A small network was shown many inputs. Here are its activations along a few directions, one row for each input.
In each table, some parts of the input vary, and every possible input appears once, in random order.
Descriptions start from the smaller parts, as in this example, which fits no table here: line(4) and (point or line(9) or (values(2) and ring(5))).
Shared parts are said once, and a part with two or three values counts as separate values.
(in the rows, 128 means zero)

Other details of the inputs shift rows strongly along two fixed directions, in all tables alike. That doesn't count.
These rows show it; all are for the same input, with only those details redrawn:
[137 137 127  92 139 138 131 107 106  85 119 142 107]
[103 130 137 113 111 154 118 129  86 188 128 134 157]
[ 91  95 137 144 106  99 147 135 135 184 121 139 164]
[115 150 136  94 117 179 105 123  65 176 130 132 145]
[122 108 129 119 129  98 151 115 140 100 114 145 121]
[144 157 127  75 141 168 115 104  79  88 123 139 103]
[124 121 129 108 130 120 140 115 120 106 118 142 121]
[ 91  95 137 143 105  99 146 134 135 182 121 140 163]

A family of inputs:
R1: [127 126 133 146 134 117 115 130 153 117 128 123 138]
R2: [115 127 144 117 111 163 119 124  99 199 128 130 147]
R3: [160 170 118 103 155 160  89 115  93  89 137 113 100]
R4: [111 112 138 150 121 116 109 129 133 156 143 116 145]
R5: [104  89 120 151 104  84 156 144 158 167 119 144 159]
R6: [156 120 130 116 147 114 155 108 159  63 101 155  97]
R7: [169 152 127 107 154 136 106 115 118  45 132 120  86]
R8: [156 136 123 106 145 122 147  99 140  39  99 159  84]
R9: [ 90  88 132 174 103  96 155 150 172 172 105 128 163]
R10: [127 147 124 116 121 149 123 123  96 163 116 135 132]
R11: [128 111 117 164 141  52 158 126 197  81 131 120 112]
R12: [133 110 131 135 117  93 157 123 149 108 105 146 116]
R13: [132  97 112 131 132 103 162 135 153 103 124 142 127]
R14: [157 140 124  93 145 124 142 116 116  53 108 143  95]
R15: [113 133 127 161 119 110 121 137 141 179 140 105 158]
R16: [118 151 138 101 109 182 106 115  70 179 127 134 135]
R17: [120 137 127 109 120 164 120 122 104 129 121 113 120]
R18: [108 103 132 131 124 127 145 134 123 159 131 133 150]
R19: [110  93 124 173 110  83 127 145 169 161 140 122 154]
R20: [121 130 132 120 126 135 134 129 116 136 111 150 143]
R21: [122 125 135 135 129 123 109 121 138 127 139 112 133]
R22: [131 124 127 121 112 151 128 132 118 177 125 136 140]
R23: [142 158 130 123 142 166  97 125 103 109 136 129 113]
R24: [133 132 122 135 123 131 104 133 137 134 143 114 136]
R25: [108  95 123 177 110  84 133 149 167 163 144 126 148]
R26: [135 121 118 150 126  96 134 125 170 101 140 118 125]
R27: [142 177 124 108 139 180  77 126  83 148 142 102 131]
R28: [129 176 134 110 135 193  84 134  83 145 146 121 124]
R29: [146 136 127 121 148 124 117 110 130  65 140 126  89]
R30: [157 150 137  92 134 166 124 121  97 117 117 133 108]
R31: [143 122 107 119 127 125 143 126 148  74 114 123 100]
R32: [125 152 123 106 128 156 117 131  82 166 120 131 142]
R33: [151 153 131  94 146 195 118 123  89 120 124 139 118]
R34: [118 114 123 166 130  87 130 141 153 145 136 121 135]
R35: [128  86 127 144 134  77 176 141 166  95 115 140 128]
R36: [149 136 126 137 150 107 134 112 166  51 125 127 105]
R37: [119 144 124 140 131 125 112 143 126 158 145 112 131]
R38: [117 140 139 143 122 160  90 139 105 179 139 120 157]
R39: [117 102 129 125 128  90 155 118 146 104 114 145 125]
R40: [116 149 135 126 123 152 106 123 111 150 155 109 133]
R41: [166 137 114 100 163 137 147 115 129  64 116 134  88]
R42: [112 107 131 148 107 111 145 148 143 148 111 115 140]
R43: [136 103 131 165 133  56 157 128 196  74 127 120 119]
R44: [135 144 119 106 110 162 119 121  97 148 123 140 123]
R45: [135 122 127 130 146  93 135 116 164  59 140 125  90]
R46: [137 149 130 108 129 165 119 127  94 175 120 128 133]
R47: [161 152 121  84 161 172 132 113  99  53 117 147  97]
R48: [127 162 137 126 120 161 101 138  98 156 151 107 135]
R49: [121 141 133 144 130 130 122 130 142 124 138 124 132]
R50: [136 125 115 118 145 129 147 132 121 118 122 132 127]
R51: [144 108 128 113 146 123 153 114 144  83 124 138 104]
R52: [112 108 116 153 119  97 150 141 156 146 108 115 137]
R53: [116 105 137 171 118  87 132 148 154 150 137 122 141]
R54: [ 98  98 125 174 106  80 137 156 176 174 147 122 151]
R55: [158 137 125 121 154  95 138 123 159  26 133 126  74]
R56: [133 172 136 107 129 188  85 113  81 145 153 104 130]
R57: [103 115 124 166 104 103 129 146 159 177 152 116 156]
R58: [126 124 124 121 115 173 125 145 103 194 138 128 152]
R59: [122 145 142 136 116 152  92 144 106 181 142 104 156]
R60: [118  95 139 147 118 117 155 151 141 176 124 130 154]
Question: The inputs of R48 and R40 match in every part but one. If R30 is changed in the same way as R48 into R40, which row does it become?
Answer: R2
Question: The inputs of R10 and R44 match in every part but one. If R37 is changed in the same way as R10 into R44, which row does it become?
Answer: R54
Question: What do these inputs look like to the network?
Answer: values(5) and (point or ring(5) or ring(6))
Question: Which other rows agree with R6 in the values(5) part? List them by row number.
Answer: R1, R8, R9, R20, R23, R28, R33, R36, R38, R47, R49
Question: Change only the ring(6) part in R7. List by row number the other rows that result.
Answer: R43, R48, R53, R55, R59
Question: Start at R32 and move only the ring(5) part, one step at a time. The first step leads to R50. Which rows follow, in order?
Answer: R41, R46, R10
Question: Start at R60 and move only the ring(5) part, one step at a time. The first step leads to R35. Which rows follow, in order?
Answer: R14, R12, R30
Question: Change only the values(5) part in R9. List by row number the other rows that result.
Answer: R17, R31, R42, R52

A family of inputs:
R61: [116 163  98  94  72 149 123 127  95 149 107 105 143]
R62: [131 175 127 139 141 182 107 192  91 172 145 107 140]
R63: [154 169 144 106 138 225 133 110  88 162 105 159 146]
R64: [114  82 124 108 172  74 158  93 112  45 141 146 109]
R65: [144 148 127 145 148  70 126 134 172  63 153 165  78]
R66: [181  89 128 125 137 131 145  98 181  65  77 186 107]
R67: [139 105 150 138 144  91 185 134 177 119 118  97 117]
R68: [ 91  91 116 158  90 129 184 158 165 182 147  95 159]
R69: [166 170 132 134 125 106 104  96  97 113 125  98  86]
R70: [136 111  83 173 141  21 153 105 164  97 139 130 122]
R71: [145 135 133 163 157 162  81 131 147  92 104 120 146]
R72: [127 145 164 107 129 140  92 133 116  74 176 142 131]
R73: [ 83 110 182 160 109 135  95 103 158 174 155 141 195]
R74: [176 123 145  90 110 197  96 128  80 189 112 132 112]
R75: [123 123 151 157 148 142 171 121 176 120 105 135 157]
R76: [138 126  95 130 157 157  79 148 101 147 153  97 159]
R77: [176 154 135 119 164 174  70 127 109  78 125  77 101]
R78: [ 87  81 190 155  94  78 110 121 169 189 170 103 169]
R79: [143 126  90 140 126 157  98 150 143  72 135  85 112]
R80: [ 79  99 100 111  99 110 165 124 145 104 100 136  98]
R81: [104 159 100  47 154 179 106 111  38 150 122 142 118]
R82: [119 127 138 141 135 127 168 187 136 163 138 127 157]
R83: [ 87 134 115 156  77 128 103 133 152 194 175 121 130]
R84: [ 63  80 139 143  81 130 135 132  90 168 147 116 149]
R85: [133 151 104 106 157 101  97 105 137 111 169 143  95]
R86: [ 98  92 102 189 104 100 168 173 206 160 139  87 140]
R87: [154 203 117 133 123 157  84 145  43 147 141 124 119]
R88: [124  85 105 142 131  99 187 145 145 214 141 156 172]
R89: [111 114 155 167 118  59 113 120 187 174 148 117 106]
R90: [154 113 104 113 111 149 187 125 148 105 132 135  99]
R91: [116 116 145 174 131 116 134 160 159 201 130  74 142]
R92: [115 135 136  94 156 133 142  83 144  32  65 175  88]
R93: [ 95 122 127 150  83  54 148 172 144 175  93 135 186]
R94: [ 79  74 173 168 130  88 153  99 142 120 108 163 161]
R95: [123 144 177  76 139 181  92  97  22 135 136 105 109]
R96: [154 191  88 115 105 162 101 100  82  84 143  99  78]
R97: [127 157 101 119 165 174 103 152 100 188 161  95 143]
R98: [193 112  98  87 120 179 137 116 126  47 111 148  58]
R99: [107 131 141 190 138 149 125 145 173 185 116 119 168]
R100: [172 189 118 142 150 130 110  65 126  21 101 140  83]
R101: [105 150 144  76 126 168 109 115  59 176  98 118 104]
R102: [125 111 109 121 156 109 179 137 150 138 147 119 150]
R103: [185 126 123 117 153 113 192 145 155  51 117 174  93]
R104: [106 146 164  98 127 182  98 145  20 129 144 141 135]
R105: [121 100 128 103 149  76 120  90 156  61 182 135 130]
R106: [107 157 141 127  99 127 112 112 123 173  72 136 181]
R107: [121  94 127 198 131  87 115 199 171 134 125 115 166]
R108: [122 181  99  66 122 148  95 127  56 184 118 117 167]
R109: [163 143 131  90 129  61 143  98 144  58  77 105  91]
R110: [185 107 141 111 150 100 186 107 164  76 105 133  79]
R111: [ 72 105 133 131 116  89 155 168 123 150  92 163 140]
R112: [ 72 106 141 138  65 144 104 125 135 181 191 108 175]
R113: [174 126 100  78 137 198 108 124  61 173 136 156 131]
R114: [192  92 117 118 139 111 152 152 151  50 100 180  87]
R115: [114 143 147 162 131 103 104  98 188 126 128 166 121]
Question: The inputs of R69 and R70 match in every part but one. If R89 is changed in the same way as R69 into R70, which row does it become?
Answer: R85
Question: The inputs of R74 and R113 match in every part but one. If R78 is changed in the same way as R74 into R113, which row does it become?
Answer: R105
Question: What do these inputs look like to the network?
Answer: values(5) and (line(5) or ring(6))
Question: Change only the values(5) part in R93. List by row number the other rows that result.
Answer: R61, R106, R108, R109
Question: Change only the ring(6) part in R65. List by row number the other rows that result.
Answer: R72, R87, R93, R104, R111

A family of inputs:
R116: [125 118 142 151 122 110 111 125 147 138 129 133 136]
R117: [ 92 103 138 166 108  89 117 141 142 177 137 118 163]
R118: [ 98  91 152 149  99 115 140 130 138 191 123 141 161]
R119: [134 139 140 137 123 131 110 116 135 125 134 131 132]
R120: [ 97 135 135 135 115 143  97 127 112 164 146 108 150]
R121: [117  96 133 124 124  90 156 116 146  90 119 134 118]
R122: [140 148 140  96 129 195 121 132  84 137 118 132 125]
R123: [127 136 125 122 143 120 115 111 120  82 144 126 110]
R124: [136 140 123  87 126 154 131 124  90 111 137 126 101]
R125: [125 105 137 129 128  98 149 111 153 109 106 158 127]
R126: [140 144 134  95 140 184 123 127  89 131 118 144 130]
R127: [135 144 128  77 145 158 119 103  81  89 129 140 109]
R128: [131 153 139 117 131 164  96 108 120 115 137 124 118]
R129: [116 140 136 133 112 166 125 141 104 184 104 138 154]
R130: [149 154 115 119 139 175 106 137  98 139 146 116 123]
R131: [109 141 148 154 117 158 105 154 111 220 134 113 173]
R132: [124 109 134 167 126 103 131 149 166 139 121 129 142]
R133: [119 133 134 150 127 154 117 145 124 164 138 131 149]
R134: [154 158 129  88 143 183 120 123  91 109 108 146 118]
R135: [100 109 130 140 111  88 145 121 139 139 109 137 141]
R136: [159 101 104 121 148  83 178 122 174  56 100 144 100]
R137: [138 135 135 144 133 132 126 137 146 115 127 128 136]
R138: [153 154 110 101 132 171 131 126  95 123 111 128 113]
R139: [107 132 146 112 114 174 108 123  82 203 132 144 161]
R140: [117 107 115 152 126  78 145 137 160 121 149 123 125]
R141: [164 134 114  93 141 159 146 122 110  83 120 125  93]
R142: [121 111 116 150 118  75 146 139 167 117 142 117 129]
R143: [139 136 112 120 138 110 127 121 148  68 140 114  94]
R144: [ 86  92 138 146 107  88 145 133 137 184 118 138 169]
R145: [145 111 113 157 130  92 149 142 175 108 130 118 127]
R146: [123 143 132 126 125 126 108 120 118 115 143 118 132]
R147: [153 125 110 101 147 147 150 126 117 100 120 136 109]
R148: [126 128 135 127 121 120 134 110 134 124 104 149 122]
R149: [155 165 116  95 154 134 114 115 109  67 143 109  83]
R150: [131 115 124 159 133 103 144 143 158 151 131 109 137]
R151: [140 111 128 154 144  94 146 129 194  62 116 131 111]
R152: [139 145 110  86 134 137 133 122 100 104 125 133 106]
R153: [118 124 136 141 137  88 126 116 142 107 133 116 125]
R154: [119 153 150 133 124 155  94 122 103 177 138 119 145]
R155: [112 135 122 137 111 132 102 151 108 188 151 107 145]
R156: [136 117 134 145 141  97 134 108 167  74 131 143 108]
R157: [164 158 114 113 144 169 101 136 103 112 135 111 106]
R158: [114 120 118 110 120 128 143 136 107 153 136 132 133]
R159: [111 103 122 169 113 115 136 153 165 185 137 108 160]
R160: [119 112 112 132 117  77 162 129 153 111 112 134 113]
Question: The inputs of R145 and R142 match in every part but one. If R157 is changed in the same way as R145 into R142, which row does it become?
Answer: R155
Question: What do these inputs look like to the network?
Answer: ring(5) and (line(4) or values(5))
Question: Change only the line(4) part in R126. List by row number the other rows that result.
Answer: R122, R129, R134
Question: Change only the values(5) part in R137. List by row number the other rows that result.
Answer: R131, R132, R133, R151
Question: Which other rows agree with R117 in the ring(5) part? List them by row number.
Answer: R120, R121, R123, R127, R135, R144, R146, R153

A family of inputs:
R161: [121 132 143 121 121 132 109 130 100 165 127 125 143]
R162: [135 147 118 106 140 153 125 136 110 109 116 121 114]
R163: [107 121 137 156 105 135 132 152 115 217 121 120 162]
R164: [110 146 123 129 123 136 111 135 107 158 146 123 142]
R165: [145 115 122 109 129 115 151 109 151  71 118 142 100]
R166: [137 119 106 139 143  91 148 128 160  86 128 127 117]
R167: [102 102 140 163 108  85 141 128 144 170 119 123 148]
R168: [137 160 125 108 123 176 117 136  91 143 120 118 122]
R169: [138 117 115 147 129  92 148 128 174  98 120 117 117]
R170: [132 149 128 109 126 143 116 113 105 104 121 120 112]
R171: [130 129 124 131 124 131 116 123 134 108 141 126 105]
R172: [143 149 120  98 128 147 132 108 117  99 114 133 103]
R173: [135 151 119 109 145 125 117 118 131  75 131 117  98]
R174: [134 153 124 122 130 135 105 129 104 124 146 131 123]
R175: [120 108 138 130 122 104 139 124 139 112 130 125 134]
R176: [104 110 120 136 115 106 148 130 133 167 124 142 154]
R177: [132 128 142 127 142 124 124 110 131  92 118 133 124]
R178: [133 121 125 112 138 127 151 110 132 102 128 139 116]
R179: [140 161 133 123 139 187  93 128  94 160 137 116 143]
R180: [139 166 138 105 134 161  91 129  87 146 143 119 122]
R181: [131 117 132 116 125 120 127 117 131  92 126 127 115]
R182: [151 136 128 106 139 146 137 132 121  86 126 127 109]
R183: [146 169 133 112 141 161  96 113 116  79 134 133 104]
R184: [119 140 134 119 125 179 124 143  85 180 138 121 151]
R185: [145 142 133 108 143 150 126 106 121 102 115 143 115]
R186: [109  96 128 155 117  70 143 133 149 135 124 140 148]
R187: [128 112 123 144 115 124 130 139 148 147 137 115 139]
R188: [144 149 125 129 130 150 114 127 109 148 130 110 124]
R189: [112 115 137 143 134 111 123 135 139 148 147 129 135]
R190: [ 98  90 133 155 101 105 128 133 142 167 128 129 146]
R191: [114 124 128 143 122 147 124 141 119 187 148 111 159]
R192: [138 123 114 143 129 109 128 137 138 133 135 127 138]
R193: [140 124 128 125 136 114 142 109 158  76 109 153 113]
R194: [122 143 136 121 120 150 109 133 110 146 152 118 135]
R195: [159 128 111 119 148 107 148 128 138  55 115 144  98]
R196: [112  89 134 154 131  98 156 151 156 153 124 137 146]
R197: [143 122 114 133 128 135 124 126 140 110 133 123 110]
R198: [107 122 139 127 123 138 125 124 105 157 138 122 149]
R199: [135 139 138 134 144 125 118 116 143  94 132 129 118]
R200: [130 131 119 118 123 130 129 125 113 140 125 146 133]
R201: [132 137 136 101 146 152 110 116  95 109 136 131 116]
R202: [115 156 127 103 125 166  99 125  67 154 135 124 141]
R203: [107 102 118 154 122  92 159 151 151 149 119 136 150]
R204: [104 115 130 133  97 154 120 134 111 208 132 133 154]
R205: [139 148 129 103 122 185 114 140  88 140 130 122 124]
R206: [137 155 122  89 146 145 112 108 101  69 119 120  98]
R207: [162 157 122  95 143 172 110 122 104  90 142 112 108]
R208: [142 134 128 130 132 128 117 138 126 152 131 118 134]
R209: [131 144 140 129 134 168 119 137 106 151 120 131 140]
R210: [132 137 132 120 120 140 114 126 123 115 143 123 115]
R211: [128 125 125 144 126  84 143 121 169  87 126 123 107]
R212: [134 104 127 122 128  97 160 118 161  91 121 141 117]
R213: [141 136 124 118 147 153 115 130 114 130 143 122 125]
R214: [116 110 133 125 129 125 139 127 130 157 131 143 139]
R215: [118 127 140 137 125 125 117 120 133 119 118 136 138]
R216: [136 136 111 124 140 126 125 130 140 109 125 111 119]
R217: [108  95 121 142 122  74 163 128 175 126 109 136 135]
R218: [119 107 133 167 122  64 151 127 176 120 127 125 121]
R219: [139 134 127 117 128 127 138 110 123 125 115 133 114]
R220: [104 121 132 143  98 169 114 157 100 220 133 123 158]
R221: [131  94 131 153 131  70 163 147 172 123 109 140 128]
R222: [144 137 125 114 153 119 136 109 139  52 142 128  90]
R223: [114 107 130 172 116 106 129 142 169 164 125 128 162]
R224: [124  91 132 143 124  68 160 129 171 134 111 146 134]
R225: [105 117 140 160 109 135 128 154 137 188 118 136 169]
Question: What do these inputs look like to the network?
Answer: ring(5) and (values(2) or line(5) or ring(6))
Question: The inputs of R167 and R219 match in every part but the ring(5) part. If R186 is changed in the same way as R167 into R219, which row does it become?
Answer: R200
Question: The inputs of R164 and R176 match in every part but the ring(5) part. If R189 is changed in the same way as R164 into R176, which row does it become?
Answer: R214
Question: Change only the ring(6) part in R164. List by row number the other rows that result.
Answer: R173, R174, R180, R211, R218
Question: Change only the values(2) part in R225. List by row number the other rows that result.
Answer: R209
Question: Change only the line(5) part in R191. List by row number the other rows that result.
Answer: R187, R197, R207, R213
Question: Change only the values(2) part in R215. List by row number the other rows that result.
Answer: R177
Question: Start at R178 and move only the ring(5) part, one step at a time. The first step leads to R198. Which rows follow, in order?
Answer: R222, R191, R184
